Each row below holds a small network's activations on one record, seen along a few directions.
Records have a field called S. Each example row is followed by its value.
[-47  19  10   8 -24  36 -21   5 -15  -9   8   1  11  -2 -20   9  33   6
  16 -15   2   7  31 -32   6 -26 -28 -10   0   8 -22 -40  -1] | s9
[-51   8  13  17 -28  31 -18 -15   6  -1  -8   7  16  -8 -30  12  -4  22
   8  -1  23   8  21  -4 -10  -7   1  -7 -14  -4 -20 -58   6] | s11
[-33  -2   0  24 -19  10 -14  -6  -6  12  37  -1  11   8 -23 -14  41   1
  -1   2  16 -28  31 -16  18 -31 -25 -34   2   1 -44 -20   4] | s9
[  0  14  19   2  28  16 -15  -4  -9  -5  -5  25  10 -16 -28 -13 -28  -7
 -19  23  27 -15  30  16 -22  -9  12 -17   1  -5  -1 -14  38] | s11
[-31  16  -1   0  -2  46  11   7 -10  19  12 -26 -22 -13  15  -1  -2  19
  44 -34  11  28  10   4  -7  16 -30   2 -10 -29 -11 -35   5] | s5
[ 17   1   6  18  52   2   6  61 -37 -11   6 -53 -67 -15  27  -8  21  13
  35 -13 -14  -7 -14  11  23  44  -3  17  18  -6  34  24  -4] | s7
[  1  -1  16 -20   3  46  13  -3  23  23  22 -20 -30  16  37  -1  26  14
  17 -13  17  -1  -8  24   6  28 -27   1 -12 -29  16 -24   6] | s5
[ 10  10  -6  11   0 -41 -17  21 -13 -40 -49  -2  22 -12  12  -6   3  17
 -12  11 -37   1 -25  -6  -2  -8  10   7  14  25  28  25  -1] | s8
[ -9   2  -3  -1  12  31  21 -15  15  18  41 -31 -29  -1  23   1   4  12
  28 -19  26  14  11   6   1   4 -34   8  -2 -40 -26 -14 -36] | s1
[-46  -9   7  11 -19  34 -12 -19  22  -8  -5  -2  11   2 -17  11   0  33
  20  -8  20  19   4   8 -24 -13   1   5 -12  -4 -33 -39   6] | s4
[ 20  22  -5  24  -1 -36 -22   3 -26 -23 -30   6  11  -2 -23  23   4  16
  -3   6  -7  -9 -10  -2  28  -5  21  -2  -4  38  27  -9  19] | s20
[ 22 -12 -16   9  19   1  28 -14  13  38  16 -15 -30  16  25  -7  -6  -8
   2 -13  15 -19 -16  20  -5  16  -6  -7  29 -49  29 -27  10] | s10
[ 14  19   5 -34   9  -3  16  -5   9   9  -6  28  25  -9  -3 -29 -45  -9
  -3  -6  -6  23   0  13 -32 -11  19   3  -9  14 -20  30  27] | s13
[ 58  10  -1 -40   4 -24   7  -5  -5 -17 -27   4 -19   9  14  13 -33  -8
  -4 -24  -8  -4 -38   5  -6   1  29   6  -7  13  19  14   4] | s13
[  8 -13 -19  24 -28 -24  10 -21  13   3 -12  18  18   7  -5  -8  -4 -24
 -26  31 -12 -16 -17  -6  21 -21  11 -36  14  12   8 -10  -9] | s6
[ 41   2  -7 -23  67   7  25 -14   8  35  39 -11 -27  -9  24 -27 -22 -10
   7  -4  28 -24  35  25 -25  11 -13   9  11 -46   1  -9   5] | s10
[  4  -5   7  -1 -33  -9   6 -39  24   0 -23  12  19  25  -6  30   6  -3
 -16  13  10  -2  -5  -2  21 -27   9 -15 -13  25  -9 -49  -4] | s20
[  7 -26   1  14  13  19  29  20  10  21  17 -17 -39   0  26 -19   6 -20
  -1  -2  -4 -20 -28  10  11   4  -3 -21  27 -29  11  17  -6] | s7
[ 34  14 -19  12  -4 -25 -16  35 -24 -37 -27  22  -6  -7  -8  14  15 -21
   3  13 -33  -2 -25 -31  17 -16  17   7  19  33  28  34 -15] | s3
[ -2 -23   6  -2 -26 -25   9 -35  22   6 -19   4  21  17 -16  53   2 -12
 -28  11   0  12   2 -12  24 -14  -3  -5 -17  20   0 -42  -8] | s16
[-30  -6 -11   9 -11  37  16  15   9  34   9   5  -9  -6   4 -12 -28   6
  29 -16  30  22 -15  28 -37  21   9  -2   2 -42 -19   0  29] | s15
[ 39 -11  -2  20  25  -2 -17  17  -7 -28 -21   4 -22   0  -8  26  -3   4
   8 -11  18 -12 -36  24  -6  12  22  15  18   2  30  -6  23] | s4
[ 30   5  -7 -32   8 -14  25 -15  32  10  22  15   6 -14   8 -48 -41 -24
  -8   8 -17  -2   6   7 -16 -21   8  -7 -10   8 -33  46 -14] | s2
[ 28 -18   1 -19  17 -27   3 -39  -1  11   5  28  34  -5 -31  12 -33 -29
 -42  23  13  -6  42   0   0 -14  -5  -8 -11  18 -14   8   3] | s16
[ 43   9  -9   4  -4 -20 -19  26 -27 -28 -35  34   2   8 -13  35  13 -19
   4   2  -5   2 -28 -19  10 -16  24  12  12  35  25  18   7] | s12
[-28 -21 -20  17 -34 -22   6 -38  27   1  22  -9  40   7 -15 -34   9  15
  -4  23 -15   0   6   5   8 -33   0 -23  -4  17 -55  12 -19] | s8
[ 28  15  -3  21  64  -8   8  46 -35 -11  10 -55 -56   5  27   5  12  18
  38 -19   5   1 -19  19  11  51 -15  29  20 -14  43   8  -3] | s1
[-19   9 -22   3 -51 -26   5  -9  19  -8  -4 -38 -13   3   9 -16 -10  24
  13 -13 -30  13 -29 -18  22   0  11 -16  -9  -1  -8  16 -15] | s2
[ 20 -13  -6 -10  17 -33   3 -29   3   3  13  15  28 -22 -26  -8 -32 -33
 -40  34 -16 -10  43 -13   7 -16 -11 -14  -3  15 -11  23 -19] | s17
[-64 -14  17   0 -31  27 -36 -11   7   7   3  11  40 -12 -42  18   8  23
 -16   5   6  24  32 -11 -12  16 -15  16 -30  -3   6 -36   3] | s18
[  6 -16 -14  14 -31 -17   8  -4  15  -2  -6  20   5  17   2  -3  19 -36
 -17  30 -15  -8 -23 -21  12 -32  10 -26  19  21  -9  19 -12] | s3
[-36 -19  -1 -15 -47  -2  -9 -39  18   7  20   3  51 -13 -25   3  15   2
 -25  22 -20  15  41 -19  13   1 -25   6 -25  11 -11  -1 -41] | s17
[ 48  10  -4 -12  -5 -14 -20   1 -32 -42 -18  42  -6  21  -6  41  -5 -24
   3  -9  -4 -11  -8 -31  24 -26  17  31   1  26  12   7   4] | s12
[  2  17  18  -3  10  21  16   9   9   6  20 -22 -53  18  26  17  30 -18
  11 -12  10   3 -10 -21  16   0 -23  -5  11 -18   6  -6 -26] | s14
[ 62  -9   8 -17  67   6  20  18  10  10 -13   0 -62  18  35  10 -15 -28
  -2 -17  15 -33 -48  55 -33  38  26   7   7 -10  11   4  25] | s15
[ -9  16  23 -18   5  37   5  11  14  11  32 -15 -37  19  30   2  49  -6
   5  -1  13   6  -3 -16   9  18 -29  10   0 -21  19   8 -21] | s14
[ 41  19 -16   6  -2 -27 -14  -5 -32 -46 -14  27   0  -4  -8  17 -27 -16
  -8   2 -28 -22   1 -27  40 -15  11  16   4  15  32  -6 -14] | s6
[ 44  -2  -4 -22   5 -13   4  12 -12 -34 -13  19 -24  -2  13   5 -28 -14
   3 -25 -30   2 -27 -16  23  -2  32  42   2  11  12  44 -19] | s19
[ -4 -39  -1  27 -19 -17  -3 -16  24  11  -6  24  10  14 -37  28 -13 -21
 -49  13  15 -18  -7   0   8  -7   8 -31   6  -9  11 -30  15] | s18
[-26 -19   9 -34 -47  27   8 -22  38  16  26   5  19  -1  15 -22  14  15
  -3   0 -13  28  10   2  -8  -8   9  20 -29   7 -38  45 -39] | s19

Here are new rows. What is S for each?
[ 47  19   2  -9  52   6   6  42 -50 -29  19  -2 -62  15  25  25   1 -33
  30 -35   7 -13  -1 -27  22  26 -15  40  18 -20  46  13 -17] | s14
[-41  32   7   0   1  36   2  21 -17   8  24 -19 -29  -9  11   4  21  -1
  33 -23   7  34  15 -32  -2   6 -32  10   4 -20  -7  -3 -23] | s14
[ 11  24 -11  20  -4 -35 -22  28 -21 -38 -19  -3 -12  -6 -11   5  30   2
   7  17 -38  -4 -13 -29  27 -16  13   2   8  43  13  35  -7] | s3
[-21 -18   7  -9 -34 -14  -3 -28  31  -1   0   1  31   2 -12  16  21  -1
 -35  32 -28  10  12 -18  23   2 -16   0 -18  15  18  -7 -26] | s17
[ 12   4   0  12  11  12  21  21  -1  18  21  -5 -35  20  17  -1  17 -37
  -4  -5  12 -13 -24 -14   7   0 -14 -15  29 -26  19  16  -7] | s14
[ 55  -2  13   9  47  -6 -12  -7  -4 -11 -28  27 -25  16  -8  16  -5 -24
 -41  13  13 -51 -19  27  -9   0  25 -20   5  13  20 -22  23] | s11
[ 11 -29 -24  16 -25 -25  14 -25  33  -5  -8  13  21  19   1 -13  -1 -13
 -20  24 -19  -4 -34   6   8 -31  12 -25  16  18  -9   8 -11] | s8
[-37   6   3  -3 -12  47  10   4  14  19   3 -14 -30  -6  14   8 -15  25
  42 -25  25  36  -4  19 -29  21   1  11 -18 -31 -27 -22   8] | s15
[  1 -15  12 -18 -35  -2  22 -17  45   0 -11  -4 -16  14  18   2   2  -3
 -10  -1 -27  19 -30   0  11 -26  24  -2  -8  14 -20  25 -31] | s19
[-16  -5  -3  10  14 -41  -6   3  -7   5 -16  16  54 -36 -18 -14 -10 -18
 -34  31 -24   6  37  -5   0   2 -16  -6   5  10   6  36  -4] | s17
[-23  -3 -19   4 -39 -18  21 -23  29  22  29 -14  12  -4   3 -43  -9   4
   8   2 -22  11  -6   6   4 -15   3 -20 -18  -7 -46  33 -18] | s2
[-26 -10  -9  14 -37 -15   2 -43   8  18   8  10  48  11 -30 -10   5  10
  -9  19  19 -10  21   4  13 -23   4 -28 -14  16 -42 -21   4] | s20
[ 32  -9   4 -28  46  24  25   2  28  26  27   7 -37  -4  20 -16 -34 -16
  10  -4  45 -17   8  46 -38  13  10  -1  -6 -32 -32  14  20] | s15
[ 12   5   9 -10   1 -28  -5  44 -12 -22 -52  -2  -1 -16  24 -12  -3   9
 -10  -9 -37  17 -35  -5  -6  13  32  20  11  16  22  57  -5] | s19
[-26  -9  11   9 -30  25  -8 -35  26   6  12  11   5   0 -25  14   1  11
  -1   4  39 -14  29   4   0 -18  -2 -16 -19 -11 -39 -55 -11] | s11
[-38  18  -9 -11 -42   9  14 -14  19   0  -2 -12  14 -17   8 -20 -14   9
  22 -18 -35  45  -6 -14  -7  -8   1   3 -21  -3 -25  14 -22] | s2
[ 56   7  -7   7  32 -33   0  -9 -12 -14 -32  25  -6   4   0  -4  -8 -27
 -38  34 -30 -33 -19   0  10 -15  17 -18   6  37  20   5 -11] | s6
[  0 -14  -5   0 -31 -15  10 -36  44 -18 -11  -6  10  20   5   4  11   4
 -11  16 -25   6 -20  -2  16 -39   3 -10  -3  26 -21 -13 -27] | s8
[-13   0  -5 -20   2  36   4 -28  15  43  48 -18 -19  -6  28 -15  20  28
  21 -13  25  10  30  14 -14  25 -30  29 -16 -47   0 -31 -18] | s10
[ 49   8   6 -22   1 -19 -18   0 -25 -32 -30  18 -10  16  -2  35   2 -16
 -11   9   1 -17 -16 -27   2 -26  21   1   1  35  11   8   1] | s12
[-21 -26   4   3 -21  28   0 -38  42  -1  16   2   1  10 -12  13   4  23
  10  -3  37  -3  12  16 -14 -24  -2  -5 -18 -11 -52 -36 -11] | s4
[ 29 -11  -7 -16  13 -18   7 -33  25 -10  15  19  28  -4  -8 -37 -22 -12
 -20  31 -11 -13  17   6 -11 -40   3 -11   1  27 -39  29 -16] | s8
[ 58   3  -2 -11  47  14  13  26 -41 -18  11 -10 -56   9  34  22 -23 -16
  41 -48  11 -21  -4  13  19  39 -13  32  10 -30  43 -19  13] | s5
[ 36  17 -23  23   0 -32 -13  20 -28 -31 -31  19   7 -17 -14  11  -9 -11
  -7  13 -30 -10 -18 -15  26  -5  19  -3  15  24  46   6 -12] | s6
[  2  13   4   4  63   8  16  35  -6  21  13 -19   0 -13  28 -35  -1  -1
  11  -2  17   1  14  30 -26  22 -31  22  22 -33   5  30   7] | s1
[-34 -13 -23  15 -34  -6   4 -15  10  -4   0  13  58  -8 -15 -28  -9   3
   1  15 -22  22  -6  -5 -11 -23   6 -14  13   9 -24  13  -5] | s8
[-34  20  -6  13   1  27   9  33 -24  23  29  -2  -8  -9   1 -15   7 -19
  18 -12  12  20   5 -24 -10   4 -24  -1  23 -32   2  19  -4] | s14
[-18  -3 -12  14   2  18  19  -4   0  39  42 -27 -23  -3  11 -23   6  14
  28 -16  25  -9   8  23   5   8 -27 -21  -9 -37 -33 -14  10] | s5
[-14   3  24  -8 -21  38 -20  -5  18  -6  16   9   3  25  -2   8  61   4
 -13   8   7 -19  16 -20  17 -15 -26 -12  -5  10   1 -28   2] | s9
[  6  13   6  -3  47  18  16  34 -10  29   5 -11  -2 -18  27 -34  -4  -7
  17 -12  19  -7  18  38 -23  22 -29   5  10 -32   2  15  35] | s5
[ 17  18  -1 -16  66  12  19   9 -15  29  21 -14 -18 -17  19 -29 -27   1
  15  -6  13  -1  32  20 -34  20 -11  17  18 -39  18 -12  22] | s10
[ 60   3  -9 -10  57  -4  12   8 -37  -8  16 -14 -56   9  36  19 -23  -6
  34 -42  10 -19   8   7  10  44  -6  50  20 -43  56 -31   2] | s10
[ -6   1  -2  -8  -4  40  21 -14  10  26  33 -21 -31  -6  20   2   2   8
  36 -29  28   5  16  13   4   5 -32  -8 -15 -38 -30 -31 -12] | s5
[-45  15 -11  30  20  15  10  17 -16  25  30 -40 -12  -4   9 -25   4  29
  29 -11   7  22  -1   8  -8  20 -27   5  10 -31 -11   0   1] | s1
[-52   5   9 -28 -49  29 -25 -11   2  -2  -5  27  50  11 -13   8  37  15
  10   8  -1  33  22 -19 -14 -15  -3  17 -19  32 -20   1  -2] | s12
[ 18   6  17  -4  31   1  -1  52 -19  -5 -35 -25 -43  -2  41  11 -12   9
  21 -25  19   1 -33  37 -31  60  14  23  13 -24  35   6  34] | s15
[-46  -9   2  -3 -34  -6  -4 -27  -4   5 -18   5  56  -9 -36  38  -7   5
  -5   1  -5  37  26 -22   6  -4 -10   5 -20  12 -11 -35  -6] | s16
[-22   5 -22  14   8  20  17  -1 -12  43  21 -12  -2 -13   7 -24 -16  12
  23 -18  14  14  10   7 -24  19 -15   9  20 -54  12 -23  14] | s10
[-29 -17 -12  21 -41 -39 -12 -19  -1  -1 -16 -19  32   8 -30  44  -3  21
 -15   0   0   3   5 -34  32   5   3 -10 -12  19  -2 -38   2] | s16
[ 54   4 -14   6  56  -9  12  32 -35   7   0 -26 -48  -1  28  12  -7  -2
  32 -31   7  -8 -12  20  -5  54  -1  35  32 -33  68 -20   6] | s10
